A small network was trained on invented records. Each row is its activation on one of them, seen along a few directions.
After each row come some of the record's fields: VUMAB, TON, FEF, KERUN, LEMI, ZAB, ZEGIG, DUSO.
A field that a record lacks is written none.
The largest differences between rows may come from other fields.
(in the rows, 500 means zero)
Strong random noise was added to every row along 2 fixed directions; ignore it. To show where, here is one row again and again, with new noise each time:
[391 418 399 491 477 565 300 577 404 496 616 419 543 455 580]
[438 491 566 245 562 620 257 565 504 515 574 658 431 525 607]
[419 457 457 379 462 560 293 584 456 478 588 526 507 471 608]
[464 526 619 143 549 616 251 572 551 499 549 755 398 540 632]

[614 572 557 413 485 542 569 442 474 393 497 435 485 527 487] | <VUMAB:vufod TON:none FEF:sev KERUN:garav LEMI:ruf ZAB:kavu ZEGIG:miki DUSO:fodud>
[494 445 401 530 460 462 472 483 434 545 495 478 530 475 542] | <VUMAB:lokav TON:none FEF:taniv KERUN:muv LEMI:none ZAB:kot ZEGIG:none DUSO:none>
[554 547 503 394 431 467 449 577 566 384 400 707 482 502 513] | <VUMAB:lokav TON:none FEF:taniv KERUN:garav LEMI:ruf ZAB:kavu ZEGIG:ripef DUSO:vup>
[536 465 629 628 673 612 553 435 473 678 555 435 505 620 314] | <VUMAB:vufod TON:none FEF:taniv KERUN:garav LEMI:ruf ZAB:kavu ZEGIG:miki DUSO:punen>
[474 436 556 502 499 533 407 579 567 562 479 689 534 525 413] | <VUMAB:lokav TON:none FEF:taniv KERUN:garav LEMI:sezo ZAB:kavu ZEGIG:ripef DUSO:boni>
[610 518 453 519 301 391 519 493 577 403 519 482 547 430 575] | <VUMAB:lokav TON:gir FEF:none KERUN:none LEMI:ruf ZAB:kavu ZEGIG:none DUSO:none>
[472 578 583 295 583 564 403 604 684 553 384 806 412 557 528] | <VUMAB:vufod TON:none FEF:sev KERUN:muv LEMI:lepo ZAB:kot ZEGIG:ripef DUSO:vup>
[550 545 690 408 664 533 480 494 582 578 479 710 406 537 419] | <VUMAB:vufod TON:gir FEF:none KERUN:none LEMI:ruf ZAB:kavu ZEGIG:none DUSO:none>
[574 555 548 425 354 485 586 513 468 322 458 422 490 506 524] | <VUMAB:vufod TON:none FEF:sev KERUN:garav LEMI:lepo ZAB:kavu ZEGIG:miki DUSO:fodud>
[401 383 285 806 442 420 395 593 386 445 574 295 564 400 543] | <VUMAB:lokav TON:nim FEF:none KERUN:none LEMI:none ZAB:kavu ZEGIG:none DUSO:none>
[555 550 648 307 568 568 489 513 515 596 451 671 374 528 508] | <VUMAB:vufod TON:nim FEF:none KERUN:none LEMI:none ZAB:kot ZEGIG:none DUSO:none>
[490 450 414 657 582 540 591 381 350 546 530 233 570 508 471] | <VUMAB:vufod TON:none FEF:taniv KERUN:muv LEMI:none ZAB:kot ZEGIG:miki DUSO:kisog>
[606 574 338 426 132 358 552 556 604 277 488 460 591 406 631] | <VUMAB:lokav TON:none FEF:sev KERUN:garav LEMI:ruf ZAB:kavu ZEGIG:miki DUSO:fodud>
[516 453 459 551 386 384 532 510 563 499 517 495 554 531 544] | <VUMAB:lokav TON:none FEF:sev KERUN:garav LEMI:lepo ZAB:kavu ZEGIG:miki DUSO:bavi>
[477 508 592 329 675 602 388 502 477 464 509 500 492 449 576] | <VUMAB:vufod TON:par FEF:none KERUN:none LEMI:lepo ZAB:none ZEGIG:none DUSO:none>
[464 575 477 327 440 471 388 628 565 531 534 751 476 506 622] | <VUMAB:vufod TON:none FEF:taniv KERUN:muv LEMI:ruf ZAB:kot ZEGIG:miki DUSO:punen>
[417 528 460 530 555 511 407 517 446 473 573 465 464 515 491] | <VUMAB:vufod TON:none FEF:taniv KERUN:garav LEMI:ruf ZAB:kavu ZEGIG:miki DUSO:fodud>
[506 484 579 552 535 529 565 520 506 589 461 611 492 618 518] | <VUMAB:vufod TON:none FEF:sev KERUN:muv LEMI:sezo ZAB:kot ZEGIG:miki DUSO:punen>
[538 555 568 442 482 440 611 467 641 573 373 696 488 546 370] | <VUMAB:vufod TON:none FEF:taniv KERUN:muv LEMI:ruf ZAB:kot ZEGIG:ripef DUSO:sova>
[471 485 600 381 720 595 461 487 508 619 480 697 488 575 499] | <VUMAB:vufod TON:none FEF:taniv KERUN:muv LEMI:none ZAB:kot ZEGIG:none DUSO:none>
[485 413 486 522 617 552 446 465 435 529 607 443 556 529 452] | <VUMAB:lokav TON:none FEF:taniv KERUN:garav LEMI:ruf ZAB:kavu ZEGIG:miki DUSO:bavi>
[417 445 371 648 441 465 544 598 448 558 507 438 509 443 507] | <VUMAB:vufod TON:nim FEF:none KERUN:none LEMI:none ZAB:kot ZEGIG:none DUSO:none>
[470 482 546 347 547 514 301 538 552 463 544 586 461 451 574] | <VUMAB:lokav TON:gir FEF:none KERUN:none LEMI:lepo ZAB:kavu ZEGIG:none DUSO:none>
[398 438 440 452 378 471 367 628 510 483 537 554 544 508 583] | <VUMAB:lokav TON:none FEF:taniv KERUN:muv LEMI:lepo ZAB:kot ZEGIG:miki DUSO:punen>
[495 582 506 311 581 584 330 521 354 416 482 430 373 472 640] | <VUMAB:vufod TON:none FEF:taniv KERUN:none LEMI:lepo ZAB:none ZEGIG:miki DUSO:fodud>
[429 404 529 415 733 623 382 515 492 591 541 551 359 523 505] | <VUMAB:lokav TON:gir FEF:none KERUN:none LEMI:lepo ZAB:kot ZEGIG:none DUSO:none>
[597 523 435 605 305 432 700 485 478 400 462 340 536 498 505] | <VUMAB:vufod TON:none FEF:sev KERUN:muv LEMI:ruf ZAB:kot ZEGIG:miki DUSO:fodud>
[411 390 269 621 319 465 422 649 472 482 562 423 600 363 557] | <VUMAB:lokav TON:nim FEF:none KERUN:none LEMI:none ZAB:kot ZEGIG:none DUSO:none>
[486 535 488 630 469 551 528 376 392 487 522 318 541 486 485] | <VUMAB:vufod TON:none FEF:taniv KERUN:muv LEMI:sezo ZAB:kot ZEGIG:miki DUSO:fodud>
[545 599 494 322 249 391 474 628 597 451 443 669 538 491 679] | <VUMAB:vufod TON:none FEF:taniv KERUN:muv LEMI:lepo ZAB:kot ZEGIG:miki DUSO:punen>
[390 445 474 616 575 492 457 670 597 584 469 722 570 539 461] | <VUMAB:vufod TON:none FEF:sev KERUN:garav LEMI:sezo ZAB:kavu ZEGIG:ripef DUSO:boni>
[590 578 586 320 394 474 548 519 511 504 427 610 424 479 565] | <VUMAB:vufod TON:nim FEF:none KERUN:none LEMI:none ZAB:kot ZEGIG:none DUSO:none>
[467 497 558 374 778 627 285 443 473 548 642 602 360 504 532] | <VUMAB:lokav TON:gir FEF:none KERUN:none LEMI:ruf ZAB:kavu ZEGIG:none DUSO:none>
[457 477 450 507 541 478 493 524 428 406 488 367 528 410 598] | <VUMAB:vufod TON:par FEF:none KERUN:none LEMI:lepo ZAB:none ZEGIG:none DUSO:none>
[499 486 516 656 493 452 563 516 499 527 520 484 534 453 391] | <VUMAB:vufod TON:gir FEF:none KERUN:none LEMI:ruf ZAB:kavu ZEGIG:none DUSO:none>
[423 526 498 543 407 460 441 551 573 489 510 584 553 435 516] | <VUMAB:vufod TON:gir FEF:none KERUN:none LEMI:sezo ZAB:kavu ZEGIG:none DUSO:none>
[407 478 487 591 701 585 361 526 478 593 631 489 507 461 446] | <VUMAB:vufod TON:gir FEF:none KERUN:none LEMI:ruf ZAB:kavu ZEGIG:none DUSO:none>
[632 611 820 190 816 660 510 321 580 639 485 674 280 703 405] | <VUMAB:vufod TON:none FEF:taniv KERUN:garav LEMI:ruf ZAB:kavu ZEGIG:miki DUSO:kisog>
[457 485 510 389 530 509 438 484 621 556 426 719 492 525 454] | <VUMAB:lokav TON:none FEF:taniv KERUN:muv LEMI:sezo ZAB:kot ZEGIG:ripef DUSO:sova>
[477 468 520 630 422 408 550 523 492 498 474 404 558 434 435] | <VUMAB:vufod TON:gir FEF:none KERUN:none LEMI:lepo ZAB:kavu ZEGIG:none DUSO:none>
[440 464 328 789 536 495 520 538 496 625 463 399 603 502 390] | <VUMAB:vufod TON:none FEF:taniv KERUN:muv LEMI:ruf ZAB:kot ZEGIG:ripef DUSO:vup>
[534 564 409 364 378 491 367 533 483 348 523 490 470 458 624] | <VUMAB:lokav TON:none FEF:taniv KERUN:garav LEMI:none ZAB:kavu ZEGIG:miki DUSO:fodud>
[423 427 609 433 842 628 308 477 504 606 565 583 339 562 497] | <VUMAB:lokav TON:gir FEF:none KERUN:none LEMI:lepo ZAB:kavu ZEGIG:none DUSO:none>
[559 573 528 482 530 530 554 467 485 490 489 467 432 550 469] | <VUMAB:vufod TON:none FEF:sev KERUN:garav LEMI:ruf ZAB:kavu ZEGIG:miki DUSO:fodud>
[511 623 412 310 371 489 372 524 451 337 516 449 511 422 639] | <VUMAB:vufod TON:none FEF:taniv KERUN:garav LEMI:lepo ZAB:kavu ZEGIG:miki DUSO:fodud>
[537 450 521 463 388 396 534 554 576 465 487 581 535 553 518] | <VUMAB:lokav TON:none FEF:taniv KERUN:garav LEMI:none ZAB:kavu ZEGIG:miki DUSO:bavi>

Which values does each new row have?
[406 483 406 584 616 571 417 500 377 480 597 355 533 502 433] | <VUMAB:vufod TON:none FEF:taniv KERUN:garav LEMI:ruf ZAB:kavu ZEGIG:miki DUSO:fodud>
[529 474 574 554 698 609 541 374 410 541 516 269 527 475 472] | <VUMAB:vufod TON:par FEF:none KERUN:none LEMI:lepo ZAB:none ZEGIG:none DUSO:none>
[400 419 380 637 493 527 390 549 483 528 608 500 579 487 601] | <VUMAB:lokav TON:none FEF:sev KERUN:muv LEMI:sezo ZAB:kot ZEGIG:miki DUSO:punen>
[470 502 475 356 485 465 310 511 471 398 564 483 446 413 644] | <VUMAB:lokav TON:gir FEF:none KERUN:none LEMI:lepo ZAB:kavu ZEGIG:none DUSO:none>
[380 339 410 659 731 637 405 543 415 678 592 465 428 517 439] | <VUMAB:lokav TON:nim FEF:none KERUN:none LEMI:none ZAB:kot ZEGIG:none DUSO:none>
[474 567 526 431 437 457 450 580 607 465 547 657 517 434 516] | <VUMAB:vufod TON:gir FEF:none KERUN:none LEMI:ruf ZAB:kavu ZEGIG:none DUSO:none>
[464 425 357 481 386 452 390 564 420 317 532 323 618 320 644] | <VUMAB:lokav TON:par FEF:none KERUN:none LEMI:lepo ZAB:none ZEGIG:none DUSO:none>
[494 525 526 495 370 456 623 577 595 538 445 607 470 499 502] | <VUMAB:vufod TON:nim FEF:none KERUN:none LEMI:none ZAB:kot ZEGIG:none DUSO:none>
[410 459 490 468 536 547 381 529 519 600 532 646 501 573 557] | <VUMAB:lokav TON:none FEF:taniv KERUN:muv LEMI:sezo ZAB:kot ZEGIG:miki DUSO:punen>
[525 596 576 248 367 425 410 645 531 426 450 724 420 524 622] | <VUMAB:vufod TON:none FEF:taniv KERUN:garav LEMI:lepo ZAB:kavu ZEGIG:miki DUSO:punen>
[600 517 514 244 198 331 494 598 588 232 376 629 548 355 689] | <VUMAB:lokav TON:par FEF:none KERUN:none LEMI:lepo ZAB:none ZEGIG:none DUSO:none>
[491 523 512 475 629 498 534 414 474 531 522 452 472 567 420] | <VUMAB:vufod TON:none FEF:taniv KERUN:garav LEMI:ruf ZAB:kavu ZEGIG:miki DUSO:kisog>
[564 512 699 383 831 711 479 360 491 695 512 436 383 576 438] | <VUMAB:vufod TON:gir FEF:none KERUN:none LEMI:lepo ZAB:kot ZEGIG:none DUSO:none>
[528 425 391 569 388 488 495 516 399 506 518 391 506 423 532] | <VUMAB:lokav TON:nim FEF:none KERUN:none LEMI:none ZAB:kot ZEGIG:none DUSO:none>
[485 538 607 465 566 479 537 370 503 556 436 583 432 615 465] | <VUMAB:vufod TON:none FEF:taniv KERUN:muv LEMI:sezo ZAB:kot ZEGIG:miki DUSO:kisog>
[538 559 531 468 629 604 510 441 412 477 547 425 423 525 470] | <VUMAB:vufod TON:none FEF:sev KERUN:garav LEMI:ruf ZAB:kavu ZEGIG:miki DUSO:fodud>
[451 501 465 427 587 515 408 521 471 574 491 522 549 478 543] | <VUMAB:vufod TON:none FEF:taniv KERUN:muv LEMI:lepo ZAB:kot ZEGIG:none DUSO:none>
[470 439 546 503 678 574 453 490 408 583 579 406 520 549 474] | <VUMAB:vufod TON:none FEF:taniv KERUN:garav LEMI:lepo ZAB:kavu ZEGIG:miki DUSO:bavi>
[561 638 574 268 313 325 537 607 705 365 421 830 429 468 644] | <VUMAB:vufod TON:gir FEF:none KERUN:none LEMI:ruf ZAB:kavu ZEGIG:none DUSO:none>
[537 508 525 530 496 437 499 422 387 465 500 287 494 428 521] | <VUMAB:vufod TON:gir FEF:none KERUN:none LEMI:lepo ZAB:kavu ZEGIG:none DUSO:none>
[470 563 613 337 456 465 426 559 613 466 492 643 485 459 544] | <VUMAB:vufod TON:gir FEF:none KERUN:none LEMI:lepo ZAB:kavu ZEGIG:none DUSO:none>
[462 561 576 465 402 420 556 523 610 466 446 684 451 491 528] | <VUMAB:vufod TON:gir FEF:none KERUN:none LEMI:sezo ZAB:kavu ZEGIG:none DUSO:none>
[430 556 460 357 466 523 405 544 467 424 495 493 480 486 610] | <VUMAB:vufod TON:none FEF:taniv KERUN:muv LEMI:lepo ZAB:kot ZEGIG:miki DUSO:fodud>
